A small network was shown many inputs. Here are its activations along a few directions, one row for each input.
Each table varies a few parts of the input and shows all the possible inputs, shuffled.
Descriptions start from the smaller parts, as in this example, which fits no table here: one of 8 places around a ring, together with either a single point or one of 11 places around a ring or (one of 2 separate values, together with one of 6 places along a line).
Shared parts are said once, and a part with two or three values counts as separate values.
In the rows, zero is written as 128.

Other details of the inputs vary at random and push rows far along two fixed directions, the same in every table; ignore that.
To show where, the next rows are all for the same input, with only those details redrawn:
[132 133 139 124 128 145 105 133 124 123 134 139]
[132 132 138 125 128 144 106 133 124 123 134 138]
[ 79 109 119 190 147  51 120 114 162 151 150 121]
[131  94 101 137 126 143 219 122  90 110 135 130]
[ 78 108 117 193 147  47 123 114 162 152 151 120]
[132 133 138 125 128 144 106 133 124 123 134 138]
[131 128 134 127 128 143 117 131 121 122 134 138]
[134 138 144 121 128 148  92 135 126 123 133 140]

Table:
row 1: [139 145 144 112 113 139 107 123 129 139 118 121]
row 2: [135 138 144 123 123 143 105 132 126 129 125 141]
row 3: [133 136 130 113 120 143 112 124 128 122 132 115]
row 4: [135 133 134 121 130 139 125 141 132 132 117 143]
row 5: [ 89 124 117 171 140  35 127 108 175 163 126  99]
row 6: [134 136 138 124 134 133 111 140 134 124 119 144]
row 7: [139 142 143 115 115 135 108 121 126 129 120 121]
row 8: [135 141 122 101 127 134 114 129 135 118 123 114]
row 9: [139 138 146 125 121 144 105 135 123 145 121 143]
row 10: [135 100  99 129 118 134 222 110  91 111 129 109]
row 11: [130 140 129 108 119 141 107 124 130 125 132 118]
row 12: [145 107 102 122 119 127 224 118  96 127 107 110]
row 13: [129 132 138 128 129 140 105 132 126 124 135 138]
row 14: [135 137 143 121 120 147 112 133 126 138 124 141]
row 15: [127 132 123 115 137 144 116 144 133 118 130 141]
row 16: [ 73 113 111 184 146  53 116 117 169 154 155 120]
row 17: [138 141 128 103 128 137 107 130 136 116 122 113]
row 18: [140 101  93 120 126 129 227 115  97 104 119 106]
row 19: [136 133 134 119 138 143 108 143 129 115 126 143]
row 20: [131 134 130 117 138 147 103 145 137 116 130 139]
row 21: [131 137 138 119 128 153  92 137 132 123 137 137]
row 22: [143 141 133 109 123 126 123 124 130 122 111 116]
row 23: [141 105 107 130 111 132 219 112  91 133 117 114]
row 24: [137 136 139 126 132 134 112 143 131 140 115 146]
The inputs of row 12 and row 23 match in every part but one. If row 8 is changed in the same way as row 12 into row 23, which row does it become? -> row 11
What do these inputs look like to the network? -> one of 4 places along a line, together with one of 6 places along a line
Start at row 4 and move only the place on the line of 4, one step at a time. The first step leads to row 14. Which rows follow, in order? -> row 1, row 5
Which other rows does row 2 become when the place on the line of 4 takes its other values? List them by row number. -> row 6, row 7, row 22

Table:
row 25: [156 157 145  83 110 154  90 120 127 123 111 108]
row 26: [ 94 110 122 172 136  80 137 114 145 138 145 121]
row 27: [154  99  93 102 123 174 246 132  74  92 116 137]
row 28: [103 113 123 170 141  74 140 120 144 154 133 126]
row 29: [ 93 114 117 169 130  81 137 114 144 151 145 121]
row 30: [102 113 114 169 142  74 139 124 148 143 132 123]
row 31: [145 156 155 104 118 161  70 143 133 137 119 146]
row 32: [157 157 144  85 114 147 103 129 128 128 101 110]
row 33: [157  97 104 112 116 179 247 127  71  98 116 138]
row 34: [140 149 146  99 129 170  65 143 135 115 135 137]
row 35: [ 97 111 113 170 139  78 134 119 144 137 143 117]
row 36: [143 151 147  97 132 166  68 149 139 121 123 143]
row 37: [130 134 130 115 131 141 111 134 126 114 135 135]
row 38: [120 129 137 145 132 113 105 123 133 141 139 130]
The inputs of row 26 and row 33 match in every part but one. If row 25 is changed in the same way as row 26 into row 33, which row does it become? -> row 32
What do these inputs look like to the network? -> one of 2 separate values, together with either a single point or one of 6 places along a line

Table:
row 39: [111 143 127 132 157 112  53 160 170 138 131 149]
row 40: [151 134 136  88 130 193 106 153 105 103 133 162]
row 41: [124 118 110 150 144  65 156 117 145 138 113  91]
row 42: [108 141 151 150 136 126  44 132 154 153 151 148]
row 43: [111 145 141 147 147 118  53 154 166 134 135 148]
row 44: [154 141 149 100 124 191 109 141 102 100 126 169]
row 45: [115 151 142 120 117 110  65 121 168 142 133 111]
row 46: [124 156 135 121 132 103  66 134 170 134 117 105]
row 47: [125 153 150 127 121 102  56 110 155 140 133 111]
row 48: [101 139 150 145 132 127  54 140 163 140 152 153]
row 49: [ 90 106 115 179 131  97 139 118 132 142 161 141]
row 50: [149 137 147 103 121 198 107 147 100 101 137 159]
row 51: [175 147 151  82 116 168 114 124  99 109 110 113]
row 52: [139  93 119 143 123 157 199 126  78 106 134 147]
row 53: [117 159 134 105 140  93  67 129 167 131 118 114]
row 54: [ 87 105 114 176 142 102 144 127 141 145 157 132]
row 55: [117 116 110 155 133  69 153 115 145 138 111  94]
row 56: [102 108 108 176 147  89 144 131 144 137 140 141]
row 57: [161 149 134  80  96 182 109 119 102 116 123 121]
row 58: [ 94 102 121 182 131  93 141 123 126 141 152 138]
row 59: [144  99 100 120 110 144 230 106  83 121 117  97]
row 60: [111 141 156 153 136 118  44 129 149 139 151 154]
row 61: [127 123 149 175 110  77 173 125 129 216  89 154]
row 62: [121 153 145 125 122 110  57 112 159 154 133 106]
row 63: [160 146 144  77 109 179 118 126 119 106 114 121]
row 64: [103 118 113 153 126  77 154 105 142 132 138  95]
row 65: [165 134 156 105 130 188 107 144  91 106 129 157]
row 66: [114 106 115 176 158  80 144 138 140 137 133 135]
row 67: [107 115 115 157 117  77 151 103 131 142 133  95]
row 68: [147 105 106 117 115 130 234 107  85 100 106 108]
row 69: [ 99 118  95 136 138  80 153 113 151 150 134  91]
row 70: [144 108  98 114 114 134 234 103  90 101 115 111]
row 71: [156 151 136  77 107 187 115 129 112 118 120 111]
row 72: [144 107  72  98 131 134 235 129 106 106 105 101]
row 73: [143 139 141 102 114 203 107 150 100 107 143 158]
row 74: [ 99 118  92 136 129  78 154 113 145 140 138  97]
row 75: [128  85 104 138 127 159 231 127  91 101 141 149]
row 76: [121 144 162 148 152 103  53 140 150 132 132 152]
row 77: [147 142 148  98 127 193 113 151 106  94 126 164]
row 78: [133 106  89 115 104 146 230 111  89 108 132 100]
row 79: [100 142 134 135 141 121  50 148 157 142 151 149]
row 80: [112 136 157 154 137 122  46 137 148 153 142 145]
row 81: [104 146 139 132 154 109  54 149 163 131 136 156]
row 82: [163 134 151 103 130 196 107 147  96 121 130 152]
row 83: [ 99 105 108 170 151  91 150 139 160 134 136 142]
row 84: [139 106 100 108 118 137 240 112 105  97 111 112]
row 85: [159 136 151 104 122 192 106 148  91 112 134 156]
row 86: [157 137 156 104 125 186 108 146  97  99 117 166]
row 87: [175 153 152  76 121 163 118 128 105 102 100 119]
row 88: [162 150 130  63 117 175 112 134 112 107 115 119]
row 89: [ 88 103 101 161 152  97 142 134 146 148 152 134]
row 90: [172 153 132  76 113 176 114 133 115 110 103 120]
row 91: [106 142 156 142 145 115  59 142 169 129 136 159]
row 92: [138 110  97 112 117 135 236 112  95  95 117 107]
row 93: [112 112 122 158 124  71 150 100 133 137 127  96]
row 94: [101 115 110 147 128  86 156 107 157 149 134  95]
row 95: [188 169 169  83  75 158 156 124 100 190  53 134]
row 96: [115 117 118 152 136  74 149 105 138 152 130  88]
row 97: [114 117 115 153 127  72 152 105 132 143 134  92]
row 98: [110 117 103 145 137  76 160 119 164 135 117  98]
row 99: [165 134 144 105 128 190 108 157 104 107 111 159]
row 100: [ 89 102 116 172 143 102 146 127 152 147 153 138]
The inputs of row 53 and row 81 match in every part but one. If row 84 is changed in the same way as row 53 into row 81, which row does it become? -> row 91
The inputs of row 68 and row 86 match in every part but one. If row 93 is changed in the same way as row 68 into row 86, which row does it become? -> row 52
What do these inputs look like to the network? -> one of 2 separate values, together with either a single point or (one of 5 places along a line, together with one of 6 places along a line)
Which other rows does row 69 become when the choice among 2 separate values takes its other values? List them by row number. -> row 89
Start at row 56 and move only the place on the line of 5, one step at a time. The first step leads to row 44. Which rows follow, in order? -> row 60, row 49, row 42
Which other rows does row 62 become when the place on the line of 6 takes its other values? List them by row number. -> row 59, row 69, row 71, row 94, row 96
Start at row 66 and move only the place on the line of 5, one step at a time. The first step leads to row 76. Which rows follow, in order? -> row 65, row 85, row 82
